Each row has a name. Each piece below is followed by the name of the row it came from, unless a question asks for something else. Each question is about the rows just above it.

[  9  15 -16 -10 -22 -46  -2  -6]  A
[-31 -31 -20 -32   6 -32 -31 -29]  L
[ -2 -22  20  25   3   9 -10  16]  G
[-26 -26  -1  -9  16   7  23  -9]  Q
q: [ -2 -22  20  25   3   9 -10  16] -> G
q: [-31 -31 -20 -32   6 -32 -31 -29] -> L
The row with [  9  15 -16 -10 -22 -46  -2  -6] is -> A

[ 13  -4   4  -6   0   0  -6   2  -8  -2   2  -3  -4 -20 -10   2  19 -17
 -12   6   1  11  -3  20 -15   4   3   7  -6  -2  -8  13   0  -4  -5   1
  -1   2  -3 -17   2 -21  29  11  35  -5  -5] : E
[  0  -5   2   7  -3   4  -6  11   1  -3  -6  11  -1  -3   3  -4  35 -10
   1 -15  -4 -21  13  -2   1   2  19  13  -8   2 -17  -6  29  -4  -1  -8
   6   0 -17   2  -5   4 -20   2  -5 -12  20] : K
[-10  -6  -1  16  -3 -14 -21  -3   6 -16  15   3   5 -13  15 -31  12   4
  -1  -6  -2 -13  21   7  -4  15   6   8 -10 -13  -4  -1  -2  25   2   4
  -3   0   2   8  35   6  25  -8 -14   4   3] : V
[ -5   1  13  -3  -6   3   0  20   1 -21 -12   4  -2   2  -4   4   2  29
  -6  -3  11  -8 -17  35  19  -8   0   2  -6 -10  -1  -1   6   0 -15   2
  11  -4  -5 -20  13  -4  -3 -17  -5   2   7] : Z
[ 9 -1  2  0 -2  0  0  1 -1 -1  3 -1  4 -2  2  0  1  3  0  6 -2  1  1  4
 -1 -1 -6  1 -2  1  0  3  5 -1 -4  2  0 -2  0  3  4  0  2  0 -3 -1  1] : Y
[-10  -5  -1  16  -2 -14 -22  -3   8 -15  16   1   5 -14  18 -32  11   3
   3  -5  -3 -13  18   9  -4  15   5   8 -10 -17  -3   3  -2  25   1   4
  -4   1   3   3  37   4  25 -12   4   3   6] : M
[ 0 -1 -2  0  0  1 -4 -2  0  2  2  2  1  0  0  0  4  1  3  0 -2  1  2  1
  0  1 -4  0 -1  2  1  4  0  0  1  4  1 -2  1  2 -1 -2  0  1 -3  0  2] : B
q: [ 9 -1  2  0 -2  0  0  1 -1 -1  3 -1  4 -2  2  0  1  3  0  6 -2  1  1  4
 -1 -1 -6  1 -2  1  0  3  5 -1 -4  2  0 -2  0  3  4  0  2  0 -3 -1  1] -> Y
Put [-21 -20 -17 -17 -15 -12 -10  -8  -8  -6  -6  -6  -5  -5  -5  -4  -4  -4
  -3  -3  -3  -2  -1  -1   0   0   0   1   1   2   2   2   2   2   3   4
   4   6   7  11  11  13  13  19  20  29  35] back in order: which row is it? -> Z
Which row holds these entries in another order? [  7   2  -5 -17  -3  -4  13 -20  -5  -4  11   2 -15   0   6  -1  -1 -10
  -6   2   0  -8  19  35 -17  -8  11  -3  -6  29   2   4  -4   2  -2   4
 -12 -21   1  20   0   3  -6  -3  13   1  -5] -> Z
q: [ 0 -1 -2  0  0  1 -4 -2  0  2  2  2  1  0  0  0  4  1  3  0 -2  1  2  1
  0  1 -4  0 -1  2  1  4  0  0  1  4  1 -2  1  2 -1 -2  0  1 -3  0  2] -> B

[ 6  9 -7 -3  9 -5] : U
[ 35  23  -7 -12  30 -14] : H
[ 2 -9 19 15 -2 18] : F
[ -2   8 -22 -22 -22 -22] : W
[15 -8 19  2 18 -2] : R
[-17   1   2   6 -10  19] : C
[  7 -11  -1   9   5 -19] : T
Repeated in W: -> [-22]
Put [-9 19 15 -2 18  2] back in order: which row is it? -> F

[-25 -25 -25  15] : P
[-27 -27 -27 -27] : J
[-36  20 -21  38] : N
[-27 -35  38  12] : X
[ 25 -27 -27 -23] : S
Which value appears more than once in S? -> [-27]
Put [-27 -23  25 -27] back in order: which row is it? -> S
The value that J holds more than once: -> [-27]
Which value appears more than once in P? -> [-25]
q: [-25 -25 -25  15] -> P
[ 25 -27 -27 -23] is in which row? -> S
q: [-27 -35  38  12] -> X

[ 19  -3 -20  23  -9  -1  13  -3  12   5  10   8 -22  17  -2   1]  vozik
[ 26 -25   9  22 -27   2  -2   8  -5   0 -28  -7  -3  -2  14  25]  gareb
[-15  -9  -9  21  21   8 -18   0 -12  13  13 -15   7   2  -1  -3]  baseb
[ 10 -22  17   8   5  -1  -9   1  -3  22 -20  12  -3  13  -2  19]  konat
[ 25  25 -27   2 -28  -2  -2 -25  22  -7  -5   0  14  -3   8   9]  Mibub
[ -7  16  -7  17   8  -9   2   0  -9  -2 -13   8  -7   3  -6  -5]  ves
[  8  -4 -36 -18  22  11  -5   8   0  -5   4  -2  14   4   5  23]  fulik
[  8  23   0  -3  27 -32   6  13 -21  -8  22  18  13   0 -13   9]  lezin
[  7 -15  -8  -1  -5   8  11  -2  21  -2  -7  17   8  -4  10  10]  teno
[  0   7 -18  -4 -37  -7   5   9   8   9  25  15  21 -29 -12 -20]  kodun
[  6   8  22  18  13  -3 -13  12   0 -32  27 -21  23   9  -8   0]  zezad
Which row holds these entries in another order? [-15  -8  -7  -5  -4  -2  -2  -1   7   8   8  10  10  11  17  21] -> teno
[  9   8  -3  14   0  -5  -7  22 -25  -2  -2 -28   2 -27  25  25] is which row reordered? -> Mibub
Put [-22 -20  -9  -3  -3  -2  -1   1   5   8  10  12  13  17  19  23] back in order: which row is it? -> vozik
Repeated in zezad: -> [0]
[-32 -21 -13  -8  -3   0   0   6   8   9  12  13  18  22  23  27] is which row reordered? -> zezad

